A small network was trained on invented records. Each row is its activation on one of them, seen along a few directions.
After each row come some of the record's fields: N, G, Z, W, P, M, L, S.
Not every record has every field; a missing one is left out.
The largest differences between rows may come from other fields.
In the rows, zero is written as 500.
Strong random noise was added to every row along 3 fixed directions; ignore it. To show where, here is one row again and again, with new noise each time:
[570 608 457 533 641 464 579 494 686 474 588 340 481 604 538 561 622 294
 631]
[567 568 384 611 527 470 526 442 609 496 592 335 479 505 527 549 596 413
 556]
[443 386 656 484 556 663 738 623 752 532 610 306 353 452 633 477 633 455
 464]
[674 698 216 706 542 340 382 359 539 437 609 320 550 576 492 615 592 336
 653]
[534 330 429 776 323 644 533 559 576 474 718 183 327 285 700 514 615 641
 371]

[541 503 410 412 497 419 522 322 500 469 332 786 516 536 300 450 415 609
 491]
N=n2 G=g1 Z=z2 W=w1 P=p4 M=m1 L=l1 S=s3
[429 372 442 621 348 540 521 406 516 606 588 401 404 287 535 474 514 714
 322]
N=n1 M=m1 L=l4 S=s3
[398 566 606 354 608 396 499 467 447 711 396 678 671 590 422 460 440 361
 564]
N=n1 G=g3 Z=z1 W=w1 P=p2 M=m3 L=l5 S=s3
[621 733 573 339 791 460 541 628 599 212 439 430 629 812 523 547 547 240
 783]
N=n2 G=g1 Z=z2 W=w1 P=p4 M=m1 L=l3 S=s4
[442 366 639 733 484 569 428 658 526 798 788 200 431 467 790 578 574 280
 429]
N=n1 G=g3 Z=z1 W=w1 P=p2 M=m3 L=l6 S=s1
[529 448 355 744 331 470 256 538 273 508 662 299 558 387 626 527 478 535
 496]
N=n1 G=g2 Z=z1 W=w2 M=m3 L=l5 S=s3
[643 451 549 553 615 540 446 671 517 368 578 549 363 628 621 549 533 440
 554]
N=n3 G=g3 Z=z2 W=w1 P=p1 M=m2 L=l3 S=s4
[682 941 148 543 732  96 259 207 479 519 496 492 735 801 324 667 519 156
 804]
N=n1 M=m1 L=l4 S=s3
[412 646 338 556 493 331 409 213 440 776 514 475 662 470 326 518 507 345
 516]
N=n1 G=g2 Z=z1 W=w2 M=m3 L=l4 S=s3
[581 646 336 474 482 387 458 347 428 310 403 591 590 490 403 515 485 547
 552]
N=n1 G=g4 Z=z2 W=w1 P=p3 M=m4 L=l5 S=s1
[527 348 559 500 426 605 518 585 480 461 482 509 408 472 574 471 454 633
 415]
N=n2 G=g1 Z=z2 W=w1 P=p4 M=m1 L=l1 S=s1
[293 272 608 541 286 625 658 384 489 823 488 496 408 164 462 382 502 734
 176]
N=n3 G=g1 Z=z1 W=w1 P=p1 M=m3 L=l4 S=s1
[719 335 336 712 481 419 336 451 476 471 594 800 229 540 512 567 469 568
 459]
N=n3 G=g3 Z=z2 W=w1 P=p1 M=m2 L=l1 S=s3
[356 558 671 422 665 424 588 435 617 866 523 540 576 587 459 514 517 177
 514]
N=n1 G=g3 Z=z1 W=w1 P=p2 M=m3 L=l6 S=s1
[483 447 461 453 390 516 536 417 409 438 380 611 531 419 424 403 422 728
 444]
N=n2 G=g1 Z=z2 W=w1 P=p4 M=m1 L=l5 S=s3
[467 518 207 712 119 458 395 211 294 651 446 417 563 178 350 452 430 829
 292]
N=n1 G=g4 Z=z1 W=w1 P=p4 M=m3 L=l6 S=s1
[432 558 529 223 529 470 568 411 425 580 231 766 679 604 269 398 365 592
 511]
N=n2 G=g1 Z=z2 W=w1 P=p4 M=m1 L=l2 S=s3
[475 478 461 596 484 536 540 386 641 535 572 374 409 357 500 527 567 570
 371]
N=n1 M=m1 L=l6 S=s4
[471 514 251 629 281 445 433 163 372 662 437 512 563 321 347 456 457 734
 351]
N=n2 G=g1 Z=z2 W=w1 P=p4 M=m1 L=l4 S=s3
[281 539 538 360 466 509 617 308 529 796 367 562 527 464 338 424 448 498
 402]
N=n2 G=g1 Z=z1 W=w2 M=m1 L=l6 S=s1
[487 490 463 601 460 471 531 425 559 491 595 328 439 389 540 530 561 540
 412]
N=n1 M=m1 L=l4 S=s1
[515 570 555 429 482 544 516 725 463 312 514 338 608 556 600 471 514 497
 630]
N=n1 G=g2 Z=z1 W=w1 P=p3 M=m3 L=l3 S=s3
[546 391 604 574 461 574 407 780 379 526 599 352 503 538 692 524 482 461
 490]
N=n3 G=g1 Z=z1 W=w1 P=p1 M=m3 L=l2 S=s1
[343 394 519 477 355 499 415 335 357 907 370 772 589 330 344 422 349 645
 273]
N=n1 G=g3 Z=z1 W=w1 P=p2 M=m3 L=l1 S=s4
[443 683 559 284 689 434 690 318 756 560 403 641 506 634 328 538 570 305
 619]
N=n1 G=g4 Z=z2 W=w1 P=p3 M=m4 L=l6 S=s2
[539 458 476 447 519 540 622 361 682 304 407 717 377 400 385 481 539 627
 412]
N=n1 G=g4 Z=z2 W=w1 P=p3 M=m4 L=l1 S=s4
[364 564 499 390 444 427 401 460 279 751 398 579 735 507 351 457 344 442
 483]
N=n1 G=g2 Z=z1 W=w2 M=m3 L=l2 S=s1
[677 504 331 713 536 397 262 531 395 381 675 464 415 607 609 602 522 389
 624]
N=n1 G=g3 Z=z1 W=w2 M=m2 L=l5 S=s3
[438 387 417 503 286 507 470 450 356 516 413 621 532 324 394 416 367 851
 324]
N=n1 M=m1 L=l2 S=s3
[380 381 604 359 313 662 611 614 367 531 342 481 593 328 460 374 408 788
 329]
N=n1 G=g4 Z=z1 W=w1 P=p4 M=m3 L=l2 S=s1
[455 533 380 762 348 419 302 329 380 775 609 382 567 354 520 531 507 482
 398]
N=n1 G=g3 Z=z1 W=w1 P=p2 M=m3 L=l4 S=s4
[537 406 405 553 330 525 470 462 380 379 432 568 516 413 448 436 422 762
 413]
N=n2 G=g1 Z=z2 W=w1 P=p4 M=m1 L=l2 S=s3
[667 847 267 547 701 246 393 274 540 476 492 435 642 777 388 635 538 159
 753]
N=n2 G=g1 Z=z2 W=w1 P=p4 M=m1 L=l6 S=s1
[583 508 448 869 527 451 357 508 568 518 806 187 436 457 732 628 657 272
 518]
N=n1 G=g3 Z=z1 W=w1 P=p2 M=m3 L=l4 S=s4
[516 685 469 364 728 365 660 279 719 515 410 628 536 690 308 510 548 280
 644]
N=n2 G=g1 Z=z2 W=w1 P=p4 M=m1 L=l6 S=s3
[475 441 616 480 594 577 721 496 735 441 566 396 369 516 565 476 623 443
 500]
N=n2 G=g1 Z=z2 W=w1 P=p4 M=m1 L=l4 S=s3
[316 370 686 286 410 606 673 547 461 553 356 579 510 329 450 362 403 767
 317]
N=n1 M=m1 L=l5 S=s1
[493 399 627 434 580 539 496 648 487 529 540 586 408 611 539 511 470 402
 502]
N=n1 G=g3 Z=z1 W=w2 M=m2 L=l2 S=s1
[513 459 564 329 580 456 514 493 433 646 351 884 460 631 352 469 383 504
 476]
N=n3 G=g3 Z=z2 W=w1 P=p1 M=m2 L=l2 S=s1
[702 549 226 695 395 366 305 360 365 311 488 543 503 508 451 558 441 591
 529]
N=n2 G=g1 Z=z2 W=w1 P=p4 M=m1 L=l1 S=s1
[517 601 639 290 684 447 517 724 550 434 464 526 577 778 520 508 454 345
 687]
N=n1 M=m1 L=l2 S=s3

Here are new rows. What are their fields?
[349 431 456 571 264 502 345 351 227 830 408 596 662 252 424 416 364 723
 283]
N=n1 G=g3 Z=z1 W=w1 P=p2 M=m3 L=l5 S=s4
[636 627 324 537 667 322 497 238 686 534 556 703 380 645 344 593 574 307
 609]
N=n1 G=g3 Z=z2 W=w1 P=p3 M=m2 L=l6 S=s3
[506 524 779 286 858 521 580 768 634 500 571 505 422 834 640 557 553  94
 719]
N=n1 G=g3 Z=z1 W=w2 M=m2 L=l5 S=s1
[622 613 298 549 658 280 395 225 534 754 491 826 425 690 314 586 478 311
 575]
N=n3 G=g3 Z=z2 W=w1 P=p1 M=m2 L=l6 S=s3
[552 521 445 562 591 484 646 374 780 384 607 480 348 501 506 552 654 398
 524]
N=n1 G=g4 Z=z2 W=w1 P=p3 M=m4 L=l6 S=s3
[382 632 443 248 459 490 668 220 500 413 178 804 668 358 158 375 431 739
 403]
N=n1 G=g4 Z=z2 W=w1 P=p3 M=m4 L=l3 S=s4
[435 284 716 350 470 665 657 638 592 515 435 627 361 500 537 394 454 651
 411]
N=n2 G=g1 Z=z2 W=w1 P=p4 M=m1 L=l1 S=s3
[228 344 753 188 521 601 620 521 500 938 348 751 557 477 362 369 376 498
 366]
N=n1 G=g2 Z=z1 W=w2 M=m3 L=l1 S=s3
[547 567 414 523 430 493 498 576 439 260 505 389 610 454 525 481 512 579
 571]
N=n1 G=g2 Z=z1 W=w1 P=p3 M=m3 L=l3 S=s3
[391 705 480 378 706 321 536 278 610 807 474 578 648 653 290 527 513 130
 630]
N=n1 G=g2 Z=z1 W=w2 M=m3 L=l6 S=s3
[564 308 452 823 355 671 584 469 676 303 717 234 218 251 679 513 639 681
 330]
N=n2 G=g1 Z=z2 W=w1 P=p4 M=m1 L=l6 S=s4
[644 657 459 432 639 421 485 509 597 292 417 565 528 647 426 539 526 383
 663]
N=n1 G=g4 Z=z1 W=w1 P=p4 M=m3 L=l1 S=s4
[378 600 807  57 787 491 758 658 657 494 309 653 609 738 384 447 448 322
 606]
N=n1 M=m1 L=l2 S=s1
[479 511 571 529 555 548 379 677 438 553 604 324 588 568 614 544 496 318
 555]
N=n1 G=g2 Z=z1 W=w2 M=m3 L=l2 S=s4
[641 413 675 473 659 531 464 817 532 433 601 571 318 767 677 560 508 321
 613]
N=n3 G=g3 Z=z2 W=w1 P=p1 M=m2 L=l2 S=s1
[509 585 384 403 447 423 433 356 331 530 322 645 662 533 355 437 381 627
 532]
N=n2 G=g1 Z=z2 W=w1 P=p4 M=m1 L=l5 S=s3
[477 575 421 583 478 398 422 351 418 783 519 430 585 472 453 533 515 394
 466]
N=n3 G=g1 Z=z1 W=w1 P=p1 M=m3 L=l4 S=s1
[521 480 596 358 599 561 624 623 619 331 471 578 473 600 529 492 536 475
 563]
N=n1 G=g4 Z=z2 W=w1 P=p3 M=m4 L=l2 S=s3
[625 606 429 639 597 440 526 456 622 328 629 264 444 592 597 584 627 322
 614]
N=n2 G=g1 Z=z2 W=w1 P=p4 M=m1 L=l4 S=s1
[462 427 449 818 371 514 342 437 440 743 711 259 489 320 657 555 568 466
 359]
N=n1 G=g3 Z=z1 W=w1 P=p2 M=m3 L=l4 S=s4
